Each row below holds a small network's activations on one record, seen along a few directions.
After each row come some of the record's fields: PELO, FEGO, SAF, DAZ.
Not every record has every field; a missing one is written absent.
Other fields move the rows too, some of them a lot.
Random noise pushes rows far along 5 fixed directions. That doesn't count. These rows show it; they differ only by the noise:
[-300   50 -103  -18  163 -229 -139 -160  102 -503  174  192  147  174
  167  -98  -51 -204  258   24   -2]
[-253  139 -606  346   52    4  130  157   35 -441 -286   40 -562  127
  695 -253 -353  148  162  271 -486]
[-312   77 -202   23  134 -213 -108 -120   56 -473   82  200   47  197
  279 -134  -77 -162  253   95  -65]
[ -19 -123  -88  163   88   63  -70   45 -191 -331  148  -14  -23 -107
  248  -31 -130   22   66  -22   17]
[ 162  -90  173  175   66  171  -84   28  -34 -126  350 -260   83 -136
   21 -140 -111  155   13 -108  383]
[   0  -82  188 -136  293 -128 -214  -82   71 -192   51  -61  130  -96
  -58 -100  -20 -321  147 -140  186]
[-104  -93 -160   55   98  -53 -128    8 -311 -271    3  124    2  -18
  344  -53  -50 -115  113   75    1]

[-252 -153  225 -276 -159 -163   16 -260  227 -564  556  149  591   63
 -444  295  162   18   41 -252  266] | <PELO:lodu FEGO:fekub SAF:nasef DAZ:dativ>
[ 303  -79   -1  -26  279  164  -66  161  -81  153 -224 -294 -314 -328
   45 -197  -80 -171 -103 -254  -85] | <PELO:absent FEGO:absent SAF:modo DAZ:fuz>
[-210  112 -263  360 -225  121   90   -4  -16 -544  743   59  152  248
  148  -16   27  541 -117  -89   78] | <PELO:lodu FEGO:fekub SAF:modo DAZ:fuz>
[ -56  192   16   42 -185  112 -102 -108  -79   21  541  -99  222  186
   66 -340   22  221   91  147  559] | <PELO:absent FEGO:absent SAF:modo DAZ:fuz>
[ 348 -525  128  132 -143  371  -64  214 -823  -40  324  -71  128 -687
  139  426   -5  161 -162 -231 -145] | <PELO:absent FEGO:absent SAF:nasef DAZ:fuz>
[ 160  -97 -295  213 -111  327   51  685 -361  -58 -344 -382 -659 -301
  440  -66 -343  346 -239   51 -203] | <PELO:lodu FEGO:fekub SAF:modo DAZ:dativ>
[-248  299  -95 -233 -253 -143 -129  120 -102    3  211   34  100  388
   36 -354  286  182   40    9  445] | <PELO:lodu FEGO:fekub SAF:nasef DAZ:fuz>
[-206 -252    6   19  128  -60  -77  -59  -18 -417    3   10    2 -342
   68  197 -236 -156   54   47 -244] | <PELO:absent FEGO:absent SAF:modo DAZ:fuz>
[-104 -245  -88  256 -191   11  145 -226 -468 -358  292  291  345 -170
  238  357   57  290  -26  158  -45] | <PELO:absent FEGO:absent SAF:nasef DAZ:fuz>
[-208   58 -295  159   30   97  126   59  171 -479  203  258  -54  208
  268    9 -116  120  -52  -30 -431] | <PELO:feb FEGO:fekub SAF:modo DAZ:dativ>
[  61 -105   54   14 -156  -70   72  -98  -96   27  -19   75  124  114
  -73  246  101  193  -40  227   52] | <PELO:lodu FEGO:fekub SAF:nasef DAZ:dativ>
[  13  257  216 -206   24  -42   -4  -50  120  425  -81  -59 -144  162
   50 -389   -2  -67  -82  108  313] | <PELO:bar FEGO:kada SAF:modo DAZ:dativ>
[  95   77  365  111   50  -57  -89 -268  517   92  295   52  451  131
 -493  -16   23   15  117   50  284] | <PELO:lodu FEGO:fekub SAF:nasef DAZ:fuz>
[ 118 -193 -116   12   13   25  -80   45 -162  -22 -226  235    0 -143
   20  215   85 -200  -10   25 -354] | <PELO:lodu FEGO:fekub SAF:nasef DAZ:fuz>
[ 112  121    3  -13 -497   70  161  225 -302  515 -163 -513  220   74
  -82 -185   -7  345 -159  282  627] | <PELO:lodu FEGO:fekub SAF:nasef DAZ:dativ>
[-203    4 -328  306   29   20   38  101   76 -289  -44   27 -328   31
  495  -56 -228   91  129  171 -333] | <PELO:absent FEGO:absent SAF:modo DAZ:fuz>
[ 156  -82  203 -446  394 -102  -59  169  213  269 -328 -132  -93 -182
 -389  179  198 -537 -126 -366 -177] | <PELO:feb FEGO:fekub SAF:modo DAZ:dativ>
[ -77   47  -31  -37 -301  -22  115   49  -62 -231  332 -246  185  156
 -200   98  -16  276  -79  -16  344] | <PELO:lodu FEGO:fekub SAF:modo DAZ:dativ>
[-104 -240 -103  194 -121   81  131  240  -71 -312   10 -132 -141 -227
   -6  266 -298   45   39  -86 -475] | <PELO:absent FEGO:absent SAF:nasef DAZ:dativ>
[ 268  243  220   79   29  118   94 -161  336  328  401   20  275  183
 -292  -20  131  334  -81  -25  405] | <PELO:lodu FEGO:fekub SAF:modo DAZ:fuz>
[  60  -36  -11   36 -132   28   97   45 -225  -86 -231    5  -57 -122
  116    0  -93  -66  -52  180 -157] | <PELO:kapi FEGO:kada SAF:nasef DAZ:fuz>
[  53   89   19 -234 -128  -72 -201   70  -79  203  108  -69   17  185
  -12 -143  250  -36  -73   82  376] | <PELO:lodu FEGO:fekub SAF:modo DAZ:fuz>
[ 135   11  260 -344  243 -237 -238    8 -128  432 -226   62  242 -150
  -97 -146  216 -367   26  -36  227] | <PELO:feb FEGO:fekub SAF:nasef DAZ:fuz>
[ -41   99   84  -18  -54   43  -31  -95  208  158  -86 -253    6  172
  -53 -446 -179   47  188  152  342] | <PELO:absent FEGO:absent SAF:nasef DAZ:dativ>
[  40 -408   90  149 -265  238  -86   38 -449 -252  543   68  471 -348
 -147  387  -50  143 -287  -49  131] | <PELO:lodu FEGO:fekub SAF:modo DAZ:fuz>
[ 268  -75 -176   42  176   58  272  302   93  184 -476  -28 -540 -280
   58   45   47   40 -184 -126 -438] | <PELO:feb FEGO:fekub SAF:nasef DAZ:fuz>
[-232 -242 -191  295 -106  152  169   23 -184 -480  -66   69  -56 -113
  240  119 -351  183   49  259 -298] | <PELO:absent FEGO:absent SAF:nasef DAZ:dativ>
[-188  360 -241  304  -76   35  292   27  807 -281 -124 -512 -476  212
   64 -265 -515  422  -28  148 -209] | <PELO:lodu FEGO:fekub SAF:modo DAZ:dativ>
[-267  239  247   73  -28 -171  -43 -164  710   -8   27   73   86  387
 -161 -233  -99 -181  271  197   86] | <PELO:kapi FEGO:kada SAF:nasef DAZ:dativ>
[-210  125  111  177 -168  -50   21 -354  312  -65  441   66  374  371
   85  -61  -47  246  251  247  235] | <PELO:absent FEGO:absent SAF:nasef DAZ:dativ>
[ 274 -209  438 -131  136   99  159   57  386    5 -180 -604   34 -386
 -570  176  -78 -184 -108 -263   53] | <PELO:absent FEGO:absent SAF:nasef DAZ:dativ>
[ 177   32  421 -162  249   92 -193 -267   81  194  227  128 -146   62
   28 -406  129 -228  -34 -163  275] | <PELO:kapi FEGO:tov SAF:modo DAZ:fuz>
[ -42 -282  108  298 -218  128   92 -195 -390  124   93  394  217   12
  155  323   82  156 -146  321  -28] | <PELO:kapi FEGO:kada SAF:nasef DAZ:dativ>
[ 237    7  -10 -192  -41  -17    4  192   78  236 -368 -177 -218  -68
  -64  -57   75  -48   17   90   -8] | <PELO:lodu FEGO:fekub SAF:nasef DAZ:fuz>
[-414  -98 -409  110 -238 -113   17 -154 -494 -481  389  441  134  192
  388  136  270  125   53   53 -198] | <PELO:absent FEGO:absent SAF:nasef DAZ:fuz>
[-280  102 -221   21 -280 -163  -31 -157 -507 -294  555  440  474  408
  115   16  288  219  180   62  213] | <PELO:absent FEGO:absent SAF:nasef DAZ:fuz>
[ 289 -304   40  316  359  126  -49 -149 -255  106 -355  372 -156 -273
  219  128 -113 -379  -97   27 -547] | <PELO:kapi FEGO:tov SAF:modo DAZ:fuz>
[ 106   98 -223   16    7   -4  -33   50 -179  151 -165  215 -151   56
  162  118  136   82  -52  177  -76] | <PELO:lodu FEGO:fekub SAF:modo DAZ:fuz>
[ 113 -134  310  -57   51   50  -84 -133  239   20  226 -241  129 -186
 -193    6  128  -75   46 -205  157] | <PELO:absent FEGO:absent SAF:nasef DAZ:fuz>
[ -21   16   25   29  -70  -19  -92  -55 -115  -51  165  -97  -15    5
  212 -167   22  153  126   82  130] | <PELO:absent FEGO:absent SAF:nasef DAZ:fuz>

Which values does each new row have?
[ 294   88  -52  174 -126  197  122  136  179  406  -20 -393 -182  -78
 -108  -87  -31  261 -174   85  202] | <PELO:lodu FEGO:fekub SAF:modo DAZ:fuz>
[  13  223   27    4   14  165  130  120  194   -1  172 -257   12  142
  -43 -231  -42  167  -16  -12  277] | <PELO:absent FEGO:absent SAF:modo DAZ:dativ>
[-150   26  -60  113   75  -13   40 -262  194 -448  443  328  323  111
    3  309  -42  -11  195  -71 -196] | <PELO:absent FEGO:absent SAF:modo DAZ:dativ>
[ 177 -116 -459  509 -142  405  322  290 -202 -220   59 -302 -648 -272
  417  103 -233  480 -229  -32 -409] | <PELO:absent FEGO:absent SAF:modo DAZ:fuz>
[-298   13 -237  157 -281  -55  114  -12 -300 -298  410  147  181  260
  165   84  -39  226  119  159  161] | <PELO:absent FEGO:absent SAF:modo DAZ:dativ>
[-327  130 -271  -43  -30 -130   30 -115   69 -322  220  155  -65  182
  271   35  215  -50   60   26 -130] | <PELO:absent FEGO:absent SAF:modo DAZ:fuz>
[  20 -294  -60  349 -136  329  -50  299 -629 -375  296  -87   -1 -446
  291  183 -162  324  -82  -67 -182] | <PELO:absent FEGO:absent SAF:nasef DAZ:fuz>
[ -15 -122  -23  220 -198   71  162  105 -375 -186  428   71  273  -52
  -74  351   65  299   23 -130    6] | <PELO:absent FEGO:absent SAF:nasef DAZ:dativ>
[-199   72   67  212 -127    2    4 -215   48 -127  445   44  221  196
  195 -214   -9  395  127  123  288] | <PELO:absent FEGO:absent SAF:nasef DAZ:fuz>
[-102  188 -138  -11 -135  -15  277   68  293   30   92  -65  -53  135
 -178   58  144  103   61 -140    1] | <PELO:absent FEGO:absent SAF:nasef DAZ:dativ>
[-258   67 -133  -59   32   12  125   65  202 -273  -57 -142 -144  -73
   75   99 -203  -47   13   54 -277] | <PELO:absent FEGO:absent SAF:modo DAZ:dativ>
[-382  222 -312   69 -134  -22  135  123  375 -513  568   88  -92  281
  -44   93  -57  336   36 -203 -145] | <PELO:lodu FEGO:fekub SAF:modo DAZ:dativ>
[ 455 -100  326  -75  153  130 -173   37 -239  708 -209 -316  -23 -187
 -136  -26   41  -25 -210 -183  441] | <PELO:lodu FEGO:fekub SAF:modo DAZ:dativ>
[ 339 -102  134  300 -139  350  -83  122 -439  327  417 -187  143 -220
   62  -22  -50  417 -150   -8  399] | <PELO:absent FEGO:absent SAF:modo DAZ:fuz>
[  76  115  -59 -136  280  -69   96  -49  531  202 -400 -257 -452  -38
  -65 -259  -93 -251   97  -50 -128] | <PELO:absent FEGO:absent SAF:modo DAZ:fuz>
[ -57    6   59   13  -57 -177   71 -167  126  138  114   96  218  263
  -20   73   24  -12  200  258  245] | <PELO:absent FEGO:absent SAF:modo DAZ:dativ>
[-447  148  -37  -56 -115 -286   79  -74  235 -289  -62  -10  160  244
  -71   52 -158  -50  200  227 -163] | <PELO:absent FEGO:absent SAF:nasef DAZ:dativ>
[ 281 -206  207  230  138  247  -63  135   35  183  -75 -403 -220 -174
   70 -135 -259  118  -53  -37  138] | <PELO:absent FEGO:absent SAF:modo DAZ:dativ>
[ 116 -275 -161  184  -48  168   32  324 -608  131 -286  104 -260 -389
  392  161  -51  -60 -175  177 -452] | <PELO:feb FEGO:kada SAF:nasef DAZ:fuz>
[-194  317   43 -311  109 -318  -89  193  541   34 -431 -211 -261  266
  -64 -298  -22 -185  173   69   40] | <PELO:lodu FEGO:fekub SAF:nasef DAZ:dativ>
